These are the activations of a small neural network, seen along a few directions. Each row is one input.
Each table varies a few parts of the input and shows all the possible inputs, shuffled.
A made-up example of a description, with smaller parts first: one of 6 places along a line, together with either a single point or (one of 2 separate values, together with one of 5 places around a ring) or one of 11 places along a line.
Shared parts are said once, and a part with two or three values counts as separate values.

Other details of the inputs shift rows strongly along two fixed directions, in all tables alike. That doesn't count.

Rows:
R1: [-13   0   9  11 -10   2  -8   0   1  -1  -6]
R2: [-27  -2   9 -20  16  18  10  11  11  33   5]
R3: [-17  -1  15 -10  17  19   8   6   9  27  11]
R4: [-12   0  11   1 -12  -2  -2  -5   3   5  -5]
R5: [ -9   1   6   6 -10  -4  -6  10   7  10  -4]
R6: [ 25   2 -15   4  15 -13   2   1  -5 -25  -4]
R7: [ 18   6 -25 -25  30  -3  13   4   4 -14   6]
R8: [-11  -4   3  13  -4  -6  -9   2  -6   8  -7]
R9: [-13   0   9  11  -5   0  -3   7   2   6  -7]
R10: [-27  -4  12 -23   8  20   3   7   8  24   3]
R11: [ -3  -3  16   5 -10   0  -2  -4   6   7   6]
R12: [-5 -1 19  8 -7  2 -2 -4  0  5  5]
R13: [-15  -7  -1   5  -7  -2 -11  -2  -2   8  -5]
R14: [  2   6   1   5 -26  18   6  -3 -12  16  -4]
R15: [-6 -5  9 10 -1 -1 -6 -8 -5 10 10]
R16: [ -2   4  -4 -31  27  19  11   7   5  -7  -1]
R17: [  0   4   8   5 -17 -10  -6  -4   3  -3  -3]
R18: [ 13   6 -12  16 -23   8  14   0 -12   0   0]
R19: [ 34   7 -26 -14  35  -6  14   0  -2 -34   1]
R20: [ 33   1 -19  10   5 -22   2  -5  -2 -33  -1]
R21: [-25  -6   1 -20  20  13   6   7   4  35   5]
R22: [-24  -4   4 -16  23  16   5   6   1  34   5]
R23: [ -4 -10   7   3  -7   0 -14  -1  -2   9   2]
R24: [  4   7  -5 -34  24  11  15   4  11  -1   8]
R25: [ 10   2  10  34 -23 -18  -7  -9  -4 -22   1]
R26: [-11   1  15   6  -8   0   2  -6  -1   3   3]
R27: [ 18  10 -18 -26  27   1  19   8  11 -19   5]
R28: [-28  -9   5 -26  14  19  -2   4   2  31   5]
R29: [ -1   3  -6   9 -25  21   2   3 -10  12  -5]
R30: [ 30  11 -10 -19  25   1  11  -1   3 -34  -6]
R31: [-4 -7  6  8 -5 -3 -7 -8  0 12 10]
R32: [ 32   2 -20 -21  26  -5  10  -5   0 -28   3]
R33: [-4 -5 12  7 -2 -1 -7 -8 -7 10  7]
R34: [ 21   6 -12  -8   1 -10   1   4   3 -35  -5]
R35: [ 38   5 -24   6  15 -19   0   3  -7 -45 -13]
R36: [ 14  10 -14 -20  27   5  20  -1   4 -27   4]
R37: [  8   4  -1 -35  29  18  11   3  13   3   2]
R38: [-13   1  11  12  -6  -1   4   0   2   6   3]
R39: [ 11  -2   4  29 -27 -17 -16  -3   2 -21  -9]
R40: [ -4   2   7  19  -9 -10   1   3  -1  -6  -5]
R41: [ -9  -6   4  -1 -10  -4 -14   0  -3   9   2]
R42: [ 1  0  9 18 -7 -5 -6  6  2 -3 -7]
R43: [  6  -2  -6 -28  32  16   3   4  -1  -2   3]
R44: [ 13  -6  -2  32 -22 -25 -18  -2  -5 -13 -10]
R45: [-14  -2   5   8  -9  -3  -2   7   5   7  -8]
R46: [-7 -3 17  6 -7  5 -8  2  0  2  0]
R47: [-9  0 11 -6 14 12  6  9  7 17  3]
R48: [ -8  -2  13  10  -6   6 -10   2   4   4  -3]
R49: [ 10  -1   0  24 -27 -29 -13 -12  -9 -16   1]
R50: [-15  -4   3   8  -4   2 -12  -3  -5   7  -4]
R51: [ 24   5 -20  11   7 -21   6  -5  -9 -37  -4]
R52: [-4 -3 11 10 -7 -2 -2  5  8 11  1]
R53: [ -4  -3  -4   9 -12 -10 -16  -1  -1   0  -3]
R54: [ -9   2   9   5 -12  -4  -1  -2   6   7   9]
R55: [-13  -6  -1   7  -5  -6  -7   3  -2  12  -6]
R56: [-4 -4 10 10 -7 -1 -6  8  8 10 -4]
R57: [ -6  -4  -2  12 -10 -13  -4 -10  -5  -1   4]
R58: [ 14  -6  -1  33 -21 -27 -13  -4  -6 -12  -5]
R59: [ -3  -6  13   6 -13   0  -9   2   5   2   0]
R60: [-11   3  15   4  -8   2  -2  -5   0   4  -4]
R61: [  1   4  -5  12 -22  15  10   5 -11  17  -2]
R62: [  8  -6  -5  10  -7  -8 -15  -3   0  -8  -5]
R63: [ 10   0   4   9  -4  -9 -10 -10  -8  -8  -4]
R64: [  9   3 -19 -23  25   1   4  10   4  -2  -2]
R65: [ 23   6 -15 -21  29   4  18   6  12 -18   4]
R66: [ 36  12 -24   1   6 -24   9   6   3 -48  -8]
R67: [-12  -1  12   3 -12  -3   2  -5   2   5   3]
R68: [ 12   5 -13 -26  20   0   3  -2   2  -7   0]
R69: [-22  -3   9 -20  18  18   5  -4  -1  29  10]
R70: [  5  -5   6   9 -11 -10 -12 -10  -3   2  -2]
R71: [ -8  -6   6  10  -2   3 -15  -1  -3   8  -2]
R72: [  1   4   1   6 -25  17  10  -4 -13  15   3]
R73: [-11  -4   5   0  -8  -5  -7  -8  -4  10  -3]
R74: [  6   3 -14 -17  26   4  11  -5  -2 -10   7]
R75: [ -3   2   2  10 -16  -7 -11   3   5  -7  -5]
R76: [-9 -3  2  5 -8 -7 -7 -6 -1 11 11]
R77: [ 16   3  -6  27 -44   0  -2  -2 -19 -14  -9]
R78: [  0   2  -1  13 -10 -13   5   0   2 -11  -1]
R79: [ 11  10 -19 -24  12  32  27   3  -5   7   8]
R80: [-26  -7   7 -26  16  17   5  -3   2  35  11]
R81: [ 16   5 -11  33 -41  -3   0   3 -16  -9 -14]
R82: [-5 -3 12  8 -9  0 -1 -4  7  7  9]
R83: [-10  -2   9   4  -5  -2  -8  -9  -7   9  -3]
R84: [-28  -3   7 -19   9  21   1   7  11  25   0]
R85: [-11  -5   0  11  -8 -11  -2  -4  -3   9   3]
R86: [-18  -6   5 -14  12  14  -3   1  -4  16   2]
R87: [ -3   5  -9 -31  28  13  20   2  10  -2   7]
R88: [ 28   7 -29 -18  26 -12  10   6   1 -27  -2]
Description of these inputs: one of 8 places around a ring, together with either a single point or (one of 2 separate values, together with one of 5 places around a ring).
Question: The inputs of R34 and R5 match in every part but the place on the ring of 8. If R43 is changed in the same way as R34 into R5, which row does it become?
Answer: R35
Question: The inputs of R88 and R49 match in every part but the place on the ring of 8. If R61 is changed in the same way as R88 into R49, which row does it become?
Answer: R72
Question: Start at R7 and move only the place on the ring of 5, one step at a time. The first step leads to R85. Which rows follow, in order?
Answer: R51, R19, R20
Question: Which other rows does R62 become when the choice among 2 separate values takes its other values? List them by row number.
Answer: R39
Question: Which other rows does R69 become when the place on the ring of 5 takes its other values? List them by row number.
Answer: R32, R33, R49, R80
Question: Which other rows agree with R74 in the place on the ring of 8? List them by row number.
Answer: R15, R25, R31, R36, R54, R57, R76, R79, R82, R87
Question: Which other rows does R30 become when the place on the ring of 8 takes its other values? List them by row number.
Answer: R3, R12, R25, R42, R46, R47, R48

Rows:
R89: [11  1 -3 -9 10 13  0  2  4 -7  0]
R90: [-13   5   1 -18  12  19  10   8   4   1  -5]
R91: [ 19  -6 -12   0  23 -39 -21  -5   7 -43  -4]
R92: [ 21   7   5  14  -8 -12   4   3   5 -23  -3]
R93: [ -5   7  -6 -14   6   6  14   4   5 -11  -4]
R94: [-12 -11  -2 -15  39 -15 -11  -8   1   9   9]
R95: [ -6   6  11 -12  15  16  17   8  14   2   9]
R96: [ 18   8   2   6 -14 -14   4  -7   1 -26  -5]
R97: [ -4   1 -17 -15  17   8  12   1  -5  19   7]
R98: [  0   2  -6 -15  16   9  14  -6  -2  16  15]
R99: [ -7   0 -12 -24   9  13   1   4   3   8   0]
R100: [ 24   6  -6  29 -22 -26  -4   7  -2 -31 -15]
R101: [ 17   0 -20  12 -12 -19  -2  -2  -6 -17  -5]
R102: [-35  -6  44  39 -40   7 -12  -4   3  29   3]
R103: [-10   7   9 -21  11  16  17  -1  11   0   8]
R104: [  5  -3  -1 -14  16  18   5   0   0  11   4]
R105: [-34 -22  25  16  -3 -23 -35  -9   3  31   6]
R106: [ 35   4 -28  32 -14 -32  -1  -4 -19 -41  -9]
R107: [ 13   1 -14  17 -18 -19  -7   1  -1 -20  -6]
R108: [ 16   0 -21   6 -14 -17  -4  -6 -11 -21  -8]
R109: [-26  -7  22  10 -28   5 -14  -8   0  29   9]
R110: [  1  -4 -12 -14  16  18   2   7  -3  15  -4]
R111: [  2  -2  -4 -18  13   9   9  -1   5  14  12]
R112: [-40 -16  44  28 -16 -28 -35  -5  11  29   0]
R113: [ 12   6  10   7 -13  -5  -1  -4  -1 -19  -7]
R114: [ -3  -2  -9 -16  15  20  -2  11   4  11  -5]
R115: [  1   0  -4 -12  19  12  12  -1  -4  16  14]
R116: [-29 -14  20  38 -40  -5 -21   3  -8  43   1]
R117: [ -2  -1 -10 -15  14  13   2  14   6  10   1]
R118: [ 14   1   1  27 -29 -22  -9  -7   0 -22   2]
R119: [ -6   0 -17 -20  14  10   9  -4 -10  16   4]
R120: [ -1   2  -6 -18  12  10  11 -10  -7  12  12]
R121: [-28 -14  32  36 -40  -1 -19  -4  -5  44  10]
R122: [  6  -1 -15 -14   8   8   0   2  -9  -1  -7]
R123: [ 21   2  -5  13  -9 -12  -4   0   0 -24   1]
R124: [ -6   5  -3 -24  10  12   9   7   6  10  -5]
R125: [-12   4   1 -14  17  17  15  16  11   8   2]
R126: [ -2  -2 -14 -10  19  17   6   2 -10  17   0]
R127: [ 11   0  -9 -10   1  -1   4  -9  -4  -7   4]
R128: [  8   2  -7 -10  11   8   7  -9 -13  -2   5]
R129: [-41  -5  31  35 -42  -4 -10   2   6  33   2]
R130: [ 13   9   3  -4   2  -4  11   1  11 -11   2]
R131: [ -1   4   0 -15  15  19   6  13   7  11 -10]
R132: [ -4   5  -3 -19  13   9  11  11  12  12  -2]
R133: [ 36   3 -15  16 -16 -21  -5 -12 -16 -45  -8]
R134: [ 33   5 -19   8   8  -7   7 -10 -14 -31  -2]
R135: [ 21   6  -5  22 -25 -21  -8   0  -9 -36 -21]
R136: [ 18   2  -4   6 -12  -7  -8  -6  -6 -27  -3]
R137: [ -7  -1  -8 -23  12  19  -3   7   0   8  -3]
R138: [-17  -4  37  39 -41  -3 -17  -4   0  22  -4]
R139: [ -9   6  12 -19  12  20  13   1   7  -2   4]
R140: [ -8   7   9 -16  14  13  19   3  16   2  11]
R141: [-22  -5  16 -18  38  -9  -5   2  20  -3   5]
R142: [ 16   6  -6  25 -15 -12   1   3  -2 -37 -16]
R143: [ -5   0 -14 -17  15  15   5  -1 -14  14   1]
Question: What do these inputs look like to the network?
Answer: one of 5 places along a line, together with either a single point or (one of 2 separate values, together with one of 5 places around a ring)
Question: The inputs of R111 and R118 match in every part but the place on the line of 5. If R127 is changed in the same way as R111 into R118, which row does it become?
Answer: R109
Question: The inputs of R113 and R139 match in every part but the place on the line of 5. If R130 is changed in the same way as R113 into R139, which row does it become?
Answer: R140
Question: Start at R122 and move only the place on the ring of 5, one step at a time. The first step leads to R110. Which rows follow, in order?
Answer: R116, R101, R108
Question: Which other rows does R123 become when the choice among 2 separate values takes its other values? List them by row number.
Answer: R117

Rows:
R144: [  4   7  -9 -18  12  20  16  18  12   6  -4]
R145: [-16   1  17 -29  32  18   5  -1  10  22  10]
R146: [-24  -2   5  -9  -5  27  12   1  -5  51  14]
R147: [ -7  -2  27  40 -37  -9  -9 -11  -6  -2  -1]
R148: [ -6  -6   8  32 -41 -14 -25  -6 -11   6 -12]
R149: [ 34  16 -10  15  -8 -15  19  -2  -2 -41  -6]
R150: [-22  -3   3   2 -14  20   5   5  -7  45   5]
R151: [ 12  13 -13 -18  14  11  23  17   8 -15  -6]
R152: [ 15   5  -8 -14  35 -11  14  -2   9 -20   4]
R153: [-22  -9  11  -7  -9  15  -6 -11  -8  40   9]
R154: [-12  -4  22  37 -40  -8 -15   2  -5  -5  -9]
R155: [ -9   4   1 -27  26   6   4   1  11  -4   6]
R156: [  2   3 -15 -20  19  24   5   8  -2   6  -4]
R157: [-11 -14   3  41 -30 -30 -22  -8 -13  11  -2]
R158: [ 11   9 -11 -19  17  12  16   2   7 -27   0]
R159: [ -4  -9   6  30 -40 -16 -20 -12 -18   6  -8]
R160: [ 17  12 -27 -17  13  13  16  14  -2  -5  -6]
R161: [-31  -8   9 -15  11  19 -15   5   1  45   3]
R162: [ 34  12 -13  13 -12 -12  15  -3  -3 -33   4]
R163: [ 15   3  -5 -23  27   1   4  -4   4 -14  12]
R164: [ -6  -4  15  39 -39  -6 -19   1  -1  -3 -11]
R165: [-11  -4  23  30 -40 -16 -19  -3  -3  -3 -12]
R166: [-23  -7  25 -18   1  22  -1  -3   7  41  17]
R167: [ 17   2 -21 -22  27  -1   3  -8  -9 -12   5]
R168: [-32 -10  11 -19  25  16  -3  15  19  43   5]
R169: [-27  -9  16 -20  25  12   4   2  13  44  23]
R170: [ 31   5 -13   6  -6 -16  -6   1   3 -43 -18]
R171: [ -8  -3  -2 -19  30   0   6  13  13   2   0]
R172: [ 10  -1 -23 -16  31  -6   1   9   2  -5  -3]
R173: [ 16   8   0 -23  23   6  14  -5   5 -16  -1]
R174: [ 19   5  -7 -19  19  15  15  -1   3 -16  10]
R175: [-30   4  17   0 -15  17  11   5  10  32   8]
R176: [ -9 -11   8  35 -34 -22 -27 -11 -19   7  -4]
R177: [ 24   0 -11   7   2 -20 -10   2   4 -39 -14]
R178: [ 25   3 -25 -17  18  10  16  -6 -12 -19   2]
R179: [ 18   3  -6   5   2 -23  -6   3  -1 -42 -12]
R180: [ 19   5 -14  12   4 -34   2  -4   7 -45  -3]
R181: [ -7  -9   6  39 -41  -7 -17  -8 -20   6  -5]
R182: [-28 -13   6   2   4   0  -6  -7  -5  44  15]
R183: [ 22   8  -9   1  -8 -18   2  -7   2 -47  -9]
Question: The inputs of R183 and R180 match in every part but one. If R148 is changed in the same way as R183 into R180, which row does it become?
Answer: R172
Question: What do these inputs look like to the network?
Answer: one of 5 places along a line, together with one of 8 places around a ring
